Each row below is a small network's average activation on inputs in which a field has the value named, seen along a few directions.
Values that are neighbours, or in one group, have similar rows; names and order tell nothing.
In the rows, zero is written as 128.

Other fields shift rows strongly along one fixed direction, in all tables alike. That doesn't count.

N, 12 values:
n9: [158 118 124 153 117 124 126 144 175  80 225 153 194 107 100 111 156 135
 153]
n10: [131 152 172  34 100 116 122 114  66 186  33 123  69 129 165 158  95 156
 107]
n3: [140 110 119 173 106 131 141 178 142  65 230 198 243  60 100  95 168 116
 171]
n5: [110 129 150  98  96 105 114  83 110 179  24 123  84 171 140 186  89 135
 102]
n11: [119 127 111 144 149 139 101 140 133 101 157 107 131 109 115 111 128 112
 143]
n4: [148 109 138 120 134 132 131  84 158 138 122 113 146 135 119 119 134 157
 131]
n2: [122 129 159  93 109 121 142 128  86 147  78 145 123 118 137 162 110 128
 128]
n12: [ 98 155 126 144 137 130 124 120 101 178  92  79  74 158 135 146 121 120
  95]
n7: [115 140 106 137 160 131 115 116 104 166  76 106  45 166 133 160  96 136
  98]
n8: [142 128  88 174 158 135 146 182 154 101 186 154 114 131 107  94 160  96
 138]
n1: [113 125 121 114 131 137 129 108 136 124 117 100 130 140 148 108 113 112
 127]
n6: [139 113 122 153 139 137 145 140 172  71 197 136 182 112 136  87 166 132
 142]
N is arranged as a line.
Going along N from n8 by way of its neighbour n7, in what order are n10, n3, n2, n6 met?
Answer: n6, n3, n2, n10
Name the neighbours of n9, in listed order.
Answer: n5, n4

M, 10 values:
m10: [122 123 151  73  92 100 117  87 114 171  42 135  91 159 141 186  79 145
 106]
m6: [130 130 132 122 120 124 154 166 107 117 138 171 138 107 142 125 139 126
 130]
m4: [129 126  83 194 169 137 130 156 147 116 170 133 105 140 100 121 142 111
 125]
m3: [171 120 125 140 121 139 145 177 157  69 233 177 212  73 103  67 179 118
 176]
m8: [118 122 109 122 155 141 119 128 128 113 115 111 106 128 140 111 113 114
 130]
m9: [126 126 135 110 154 132 112 103 138 125 117  85  99 136 143 132 120 153
 115]
m5: [123  95 153 116 110 114 138  96 146 127 105 134 165 119 117 151 122 133
 134]
m1: [125 159 150 126 105 135 114 148  59 160 110 140 136  97 117 142 130 128
 137]
m7: [ 95 153 116 115 139 121 107 106 123 170  76  61  37 185 153 145  98 116
  88]
m2: [141 126 126 164 115 137 143 111 162 112 175 133 192 136 124 100 157 135
 138]
M is arranged as a line.
Going along M from m1 by way of its neighbour m6, in what order are m3, m9, m5, m2 met?
Answer: m3, m5, m2, m9
Name the neighbours of m4, in listed order.
Answer: m7

P, 12 values:
p5: [ 89 137 112 136 142 130 115 115 102 154  72 100  76 155 147 152  95 115
 100]
p2: [125 117 147 115 105 114 130  96 120 154  70 143 127 146 126 165 110 139
 123]
p4: [131 143 138 106 106 127 119 146  89 144 116 147 131 106 124 130 121 123
 139]
p1: [136 126 141 101 116 120 139  96 151 142 100 115 114 164 147 137 119 138
 111]
p3: [135 127 122 139 144 146 114 113 148 109 171  95 158 115 122 100 137 134
 138]
p9: [143 143 105 178 153 130 133 162 134 132 164 142  97 142 108 128 155 133
 118]
p10: [146 117 132 111 137 129 112 111 168  99 150 109 136 128 132 110 136 145
 135]
p7: [135 144 142 100 130 141 148 170  79 119 140 149 138  85 148 100 143 127
 147]
p11: [139 125  81 189 152 143 137 189 154  73 226 160 163 105  98  77 162  88
 160]
p8: [115 123 121 162 141 140 128 133 139 111 155 109 154 116 116 110 146 107
 137]
p6: [111 133 159  91  95 102 115 106 102 162  69 124 102 142 135 187  94 140
 110]
p12: [130 101 136 109 117 114 145 100 149 137 102 143 140 134 134 140 118 146
 119]
P is arranged as a line.
Name the neighbours of p10, in listed order.
Answer: p1, p3
Name the neighbours of p9, in listed order.
Answer: p11
How many steps from neighbour to neighbour lead from p12 to p5, at the fewest?
Answer: 5
